These are the activations of a small network on made-up records, seen along a few directions, one row for each record.
Here are examples, each followed by its value of one field, Ledad.
The word none means that the record has no Ledad.
Other fields move the rows too, some of them a lot.
In the rows, zero is written as 500.
Strong random noise was added to every row along 18 fixed directions; ignore it. To show where, here is one row again and again, with new noise each time:
[467 492 623 516 445 303 461 542 532 325 605 529 760 371 498 352 667 455
 467 519 480 475 644 253 619 465 582 399 526 510 408 434 686 632 424 364
 392 606 428]
[468 633 567 475 395 551 435 561 697 482 691 600 656 520 413 490 475 609
 735 279 322 495 425 439 771 541 666 332 435 460 465 774 639 373 541 446
 354 427 595]
[696 593 325 306 677 476 476 796 776 604 531 541 604 425 500 149 506 728
 772 598 359 537 570 280 444 347 548 664 752 458 288 609 634 418 601 457
 575 356 464]
[482 503 587 458 640 400 674 431 357 407 368 582 550 429 360 696 537 472
 501 349 579 423 423 313 468 788 563 727 606 578 476 393 224 547 460 662
 534 454 168]
[523 378 807 634 341 319 547 235 405 613 590 563 482 332 382 620 505 516
 625 352 384 401 515 345 706 512 667 510 311 532 626 572 534 414 563 432
 391 496 462]
[441 473 330 524 390 577 647 446 561 732 446 430 385 782 550 352 533 445
 537 786 550 565 536 595 431 363 468 580 403 521 683 535 560 477 397 516
 642 239 626]
[478 507 225 514 349 488 369 567 770 468 486 650 715 544 451 356 564 426
 612 454 468 667 623 326 478 476 488 370 505 549 558 443 512 771 510 534
 295 468 494]
[384 363 800 589 293  96 579 213 525 643 568 471 603 663 567 502 505 277
 533 584 452 416 609 333 544 553 568 571 587 213 581 493 590 550 385 774
 501 525 566]
[513 443 431 426 525 576 585 505 686 429 448 477 335 650 362 420 736 572
 525 579 322 545 334 218 689 332 466 451 473 689 335 545 691 468 534 309
 414 487 287]
[509 417 336 659 624 590 354 535 501 732 562 542 368 594 547 558 686 492
 497 653 441 432 500 377 530 339 411 428 667 397 353 460 587 467 526 371
 397 580 489]
[437 681 280 657 690 806 460 734 379 378 508 455 422 452 556 485 619 545
 330 636 627 581 517 759 562 525 357 273 699 457 506 553 417 426 420 418
 613 452 510]
[584 610 561 756 526 378 512 501 592 520 487 503 573 247 392 235 639 644
 506 730 625 457 764 718 672 558 566 421 530 514 634 556 481 546 494 421
 772 297 373]
[627 543 363 506 402 469 492 751 546 606 316 749 444 590 370 378 337 616
 508 480 519 414 469 611 314 176 226 390 374 727 642 144 427 606 436 268
 719 385 614]
[653 452 730 573 574 333 372 623 604 543 689 624 617 282 581 619 451 427
 541 275 404 475 520 389 620 460 530 472 564 196 405 605 542 404 643 578
 395 766 665]
[632 540 367 572 592 561 484 738 400 386 445 634 608 104 357 347 506 613
 504 476 581 351 612 492 460 438 496 525 463 674 549 291 412 560 466 155
 642 396 388]
[575 466 620 660 465 431 471 314 233 622 593 447 658 595 566 534 558 423
 478 593 584 359 782 439 433 473 344 621 469 477 535 419 456 526 475 602
 451 328 645]
[537 362 468 579 617 586 549 401 655 618 608 439 304 566 545 483 484 452
 402 591 519 572 494 408 751 460 382 533 746 494 512 505 448 500 634 581
 381 645 448]
[572 490 718 410 478 532 695 360 278 450 605 339 429 477 560 609 520 538
 475 345 481 629 555 427 576 538 496 532 479 497 462 663 457 336 581 663
 349 379 510]
[602 692 568 506 692 321 350 694 430 386 270 623 505 483 390 538 635 797
 545 523 409 472 381 565 318 513 366 425 453 576 339 443 500 481 508 464
 704 487 360]
[621 461 729 548 302 338 649 378 674 678 563 562 455 724 372 551 655 430
 622 351 331 435 571 274 694 326 448 379 571 327 347 614 572 405 544 645
 439 306 470]

[580 421 598 454 545 438 648 420 495 836 590 502 379 548 543 551 316 513
 566 452 563 413 532 508 511 510 542 684 697 381 494 473 368 400 569 650
 538 442 506] -> t1
[384 392 216 474 489 635 305 362 544 513 451 417 365 688 554 562 301 521
 573 538 368 510 310 564 352 653 373 578 491 413 572 477 462 551 531 648
 357 528 631] -> t5
[376 410 347 348 598 351 504 443 485 518 336 326 291 353 607 246 472 771
 532 859 487 700 393 594 286 617 699 680 451 630 613 466 622 574 494 416
 591 547 312] -> t2
[476 345 551 637 372 505 483 419 507 616 763 419 629 455 676 501 574 239
 390 565 607 416 714 503 605 418 603 475 402 262 515 529 654 524 463 435
 356 555 720] -> t15
[545 463 594 583 481 518 537 468 192 319 459 461 477 500 473 689 536 425
 236 376 613 325 564 573 412 487 236 389 462 491 416 222 358 544 418 480
 497 445 485] -> t11
[548 513 647 524 599 385 733 610 626 790 663 547 645 509 706 395 559 235
 451 643 725 687 768 344 615 383 616 654 842 352 555 622 445 480 513 723
 572 648 564] -> t14
[398 539 509 543 505 620 345 483 366 240 453 471 342 570 387 680 590 596
 448 342 277 367 266 479 587 540 340 215 571 454 273 503 568 419 478 384
 365 584 399] -> t9
[348 400 473 656 512 780 477  82 512 220 627 230 433 726 433 586 668 401
 300 628 503 459 462 417 916 720 344 471 461 680 483 596 528 565 542 552
 208 519 380] -> t4
[481 617 563 464 444 332 332 576 496 481 417 527 473 341 516 195 242 758
 761 619 243 657 440 537 442 413 517 494 573 569 716 645 635 400 550 467
 625 577 633] -> t8
[375 415 570 562 455 458 442 408 501 551 642 552 431 443 532 597 409 479
 507 376 415 546 425 373 699 547 558 343 699 422 546 498 501 496 531 514
 273 734 485] -> t6
[700 621 469 346 410 533 508 692 589 560 464 753 723 683 381 522 414 563
 655 238 470 478 516 348 377 274 352 505 296 748 457 393 448 540 536 459
 456 334 645] -> t10
[380 596 362 526 472 502 382 514 511 357 370 515 554 690 432 392 478 540
 418 638 510 411 488 572 407 493 283 336 639 587 511 282 490 654 354 483
 630 468 461] -> none
[417 455 376 571 479 503 456 534 612 650 647 553 724 614 567 469 534 343
 499 592 648 302 594 532 510 551 612 579 424 365 514 409 568 601 358 423
 500 439 632] -> t1
[396 501 311 447 462 573 378 532 464 483 648 359 579 612 551 410 485 559
 561 551 426 206 530 581 410 584 515 455 647 193 249 450 671 449 337 419
 466 258 598] -> t2
[531 521 604 375 376 291 641 622 398 357 268 509 377 167 483 440 462 534
 620 385 319 736 431 475 257 459 628 471 482 341 602 616 497 380 468 590
 678 437 432] -> t12
[604 602 570 384 676 482 462 650 381 481 513 694 671 638 392 642 393 591
 546 259 467 250 441 228 458 479 278 573 773 613 244 253 346 498 493 517
 449 508 413] -> t8
[663 437 570 477 479 573 619 456 589 565 399 494 172 358 382 540 356 613
 600 370 348 617 350 579 600 428 487 577 347 574 632 680 418 315 723 526
 552 456 491] -> t3
[522 530 286 429 601 598 628 754 539 700 385 622 425 797 448 541 810 429
 530 606 484 375 422 288 346 234 468 530 627 475 193 402 583 438 346 328
 618 321 359] -> t12
[530 284 332 576 497 422 385 317 651 489 394 409 421 255 472 568 640 446
 601 540 416 523 466 512 367 731 730 679 252 277 506 608 523 569 608 574
 421 472 368] -> t11
[318 513 343 665 321 693 446 365 369 455 486 508 596 634 502 515 543 252
 518 602 492 568 583 406 511 477 441 466 448 588 735 552 488 560 393 512
 385 435 620] -> t15
[302 502 535 515 559 295 478 393 513 501 368 475 450 661 556 419 400 515
 476 798 472 555 360 485 443 576 444 573 669 517 662 420 528 537 370 653
 676 667 488] -> t5
[487 386 300 361 326 412 514 617 938 669 610 592 498 486 490 392 449 518
 452 319 644 443 564 640 537 527 691 236 611 336 335 258 513 800 497 403
 374 525 359] -> none
[464 559 652 511 451 224 572 499 465 866 531 674 626 648 555 563 651 517
 464 540 710 499 693 450 419 389 630 350 631 547 427 317 481 645 413 514
 531 536 380] -> none
[595 361 487 626 324 560 590 516 469 481 604 502 628 557 486 452 695 148
 375 525 550 360 733 302 558 213 367 482 403 424 446 378 611 559 400 344
 439 390 643] -> t6
[423 427 608 410 427 358 618 497 569 309 500 473 626 418 529 583 606 343
 330 383 662 556 497 557 511 696 701 512 228 488 479 455 519 688 454 515
 417 629 388] -> t11
[485 488 466 459 309 435 537 543 441 461 438 557 562 423 494 486 317 487
 424 340 646 451 568 752 328 557 484 421 325 515 640 281 373 678 426 472
 543 419 584] -> t9
[571 476 519 382 269 406 645 453 601 641 363 501 312 688 453 297 368 543
 622 553 342 599 509 420 404 194 353 472 573 553 574 475 558 449 515 570
 611 347 565] -> t9
[524 570 402 622 313 465 389 556 758 523 430 669 642 597 351 491 332 424
 588 376 524 280 524 778 443 577 412 410 376 316 605 418 394 606 439 586
 697 318 664] -> t7
[623 618 402 485 579 536 429 528 718 841 430 680 452 846 354 564 645 714
 739 503 410 465 453 427 506 408 453 528 493 648 301 597 492 482 643 522
 463 335 398] -> t4
[431 604 444 563 568 519 538 713 501 380 378 511 330 231 525 445 536 544
 482 567 444 739 376 669 504 466 590 296 603 348 643 670 514 321 434 474
 746 564 498] -> t1
[404 577 298 343 555 757 658 648 249 579 499 586 576 655 479 588 434 462
 594 417 543 370 414 307 348 448 532 642 623 628 467 393 396 377 305 383
 511 294 523] -> t14
[772 320 763 506 368 273 532 345 632 467 497 332 294 387 465 500 594 585
 456 402 348 452 546 591 521 374 442 421 253 267 318 568 657 415 673 549
 500 424 533] -> t7
[378 600 492 440 414 339 495 478 539 582 464 525 717 647 513 352 517 526
 662 642 498 448 589 446 382 583 635 581 566 477 501 519 575 585 374 586
 586 336 480] -> t15
[635 478 469 731 454 570 421 578 509 642 414 631 394 538 429 560 711 330
 611 545 307 547 532 324 509 160 355 461 447 422 513 652 559 357 564 440
 529 471 613] -> t13
[525 531 688 531 455 296 488 300 264 313 520 264 477 274 492 476 624 699
 411 447 540 471 734 691 461 766 543 329 623 318 295 496 462 543 510 644
 457 302 269] -> t13
[531 316 564 561 473 322 436 312 664 551 618 312 241 473 534 433 488 578
 436 516 350 421 559 505 652 542 393 311 933  80 252 461 574 490 596 682
 379 540 375] -> t2
[461 416 474 424 480 433 327 457 538 504 593 379 505 719 688 453 443 446
 467 584 393 533 507 431 400 446 354 502 611 321 351 477 670 556 522 632
 312 647 671] -> t12
[648 364 419 375 620 428 434 593 588 235 413 356 458 327 555 317 414 503
 412 584 388 515 453 423 349 431 306 649 529 387 409 376 588 529 555 521
 564 604 538] -> t8
[527 482 535 520 515 705 577 578 310 791 743 479 351 438 634 653 410 565
 463 390 618 391 509 763 577 416 651 459 382 434 491 566 501 295 528 266
 431 452 701] -> t3
[650 513 326 548 513 581 301 459 847 568 479 498 411 693 505 284 126 687
 515 604 495 608 503 799 552 466 144 507 507 662 734 442 388 629 712 668
 536 507 769] -> t5
[429 575 317 349 664 665 328 742 416 655 574 558 463 737 657 677 537 616
 534 485 473 479 299 544 331 435 543 482 437 495 244 507 635 428 487 316
 331 632 624] -> t3
[490 530 725 388 730 398 486 572 268 457 716 368 699 295 753 386 491 663
 361 686 704 490 593 561 518 554 718 668 387 668 460 492 681 474 478 275
 494 733 584] -> t10
[472 515 424 423 633 463 356 554 517 251 432 530 561 409 483 649 656 536
 442 335 477 612 426 367 442 702 534 415 585 492 252 458 447 657 568 562
 261 726 247] -> t7
[469 527 468 692 387 476 357 502 495 504 357 728 550 516 350 586 586 378
 713 483 231 560 394 227 491 333 423 434 399 516 681 606 546 420 473 477
 501 521 590] -> t6
[361 506 408 546 464 558 519 514 511 730 653 531 539 569 589 422 321 542
 486 602 694 405 553 735 555 536 604 483 513 536 687 385 475 546 394 381
 542 442 631] -> t13
[459 686 521 515 403 438 428 446 434 628 536 542 690 673 552 435 327 611
 662 519 515 534 639 602 404 549 454 480 582 517 642 564 432 500 458 707
 529 308 716] -> t4
[287 506 397 535 408 571 412 552 335 321 545 432 568 504 530 440 520 390
 458 548 424 343 492 467 465 523 492 354 647 324 433 426 630 499 279 349
 474 523 551] -> t14
[446 496 491 581 459 416 394 530 421 714 539 572 530 673 652 619 547 420
 451 541 564 509 558 560 344 415 446 370 535 331 477 418 523 554 424 566
 449 586 667] -> t10

Which value of Ledad does each new row have?
[581 396 285 431 602 446 442 568 437 662 462 496 451 489 595 487 384 518
 526 519 513 438 560 448 195 495 372 643 766 280 387 277 386 547 499 634
 487 442 518] -> t6
[590 416 548 309 605 456 509 569 465 451 504 434 391 382 544 532 534 579
 491 403 380 489 411 317 408 411 521 522 612 411 240 461 589 411 563 457
 432 615 407] -> none
[563 695 653 473 668 458 578 645 609 251 354 563 715 644 513 509 621 426
 383 615 675 788 424 594 541 591 453 723 107 836 680 671 450 583 540 636
 667 629 553] -> t6
[521 450 411 683 445 483 479 450 783 481 385 609 397 344 297 434 458 502
 509 524 531 509 433 681 677 614 541 472 340 595 744 483 392 632 577 434
 618 519 365] -> t6
[406 371 378 488 616 482 596 297 413 743 451 388 256 454 580 558 624 623
 461 682 644 668 498 517 430 653 703 581 572 577 529 469 411 564 540 544
 406 520 223] -> t14
[650 487 464 525 456 376 519 727 580 595 523 587 569 202 541 400 597 462
 438 448 612 497 728 586 367 312 586 308 574 271 406 376 517 558 472 399
 630 479 499] -> none
[316 451 329 466 457 465 501 613 597 434 349 553 418 426 529 559 316 351
 566 503 403 529 202 619 313 619 617 550 453 197 698 529 490 421 334 588
 709 593 628] -> t5
[480 469 392 753 368 326 333 567 625 747 393 814 507 617 444 664 575 349
 455 439 561 468 540 574 389 384 372 200 540 341 566 239 388 721 427 527
 508 598 523] -> t8
[347 361 511 587 375 515 641 363 269 352 373 413 208 383 436 708 637 439
 257 443 569 484 349 696 496 590 571 282 274 488 576 349 461 516 350 333
 529 492 326] -> t1
[477 373 205 355 553 719 511 654 792 280 462 349 405 290 476 307 469 426
 548 598 374 431 275 539 504 542 682 673 351 335 483 634 689 417 479 292
 640 495 503] -> none
[434 541 502 661 628 626 429 412 490 492 594 495 541 384 459 651 537 501
 518 471 560 378 470 608 689 789 662 552 531 445 509 649 403 447 533 506
 459 503 409] -> t15
[520 472 655 433 523 433 547 391 412 641 591 568 635 552 525 607 444 451
 684 398 412 490 499 145 512 474 599 732 554 549 506 600 484 381 552 618
 353 535 562] -> t7
[637 542 611 366 577 495 548 635 503 512 341 547 273 587 457 532 382 663
 550 494 344 542 223 548 394 257 355 561 299 642 510 543 577 280 574 416
 715 568 613] -> t10
[480 539 654 416 455 473 561 466 313 249 378 515 497 569 429 632 398 519
 396 348 480 511 363 501 441 540 329 488 338 706 562 372 410 526 454 534
 507 516 484] -> t12
[546 411 650 538 434 162 605 363 627 507 404 446 403 121 487 364 278 574
 482 486 603 558 589 782 471 768 665 558 580 295 728 451 311 605 546 735
 720 505 369] -> t10
[457 587 597 544 521 515 527 409 545 640 573 421 343 785 482 383 553 749
 460 704 511 455 502 638 722 408 395 332 616 676 438 507 612 457 500 408
 539 401 439] -> t12
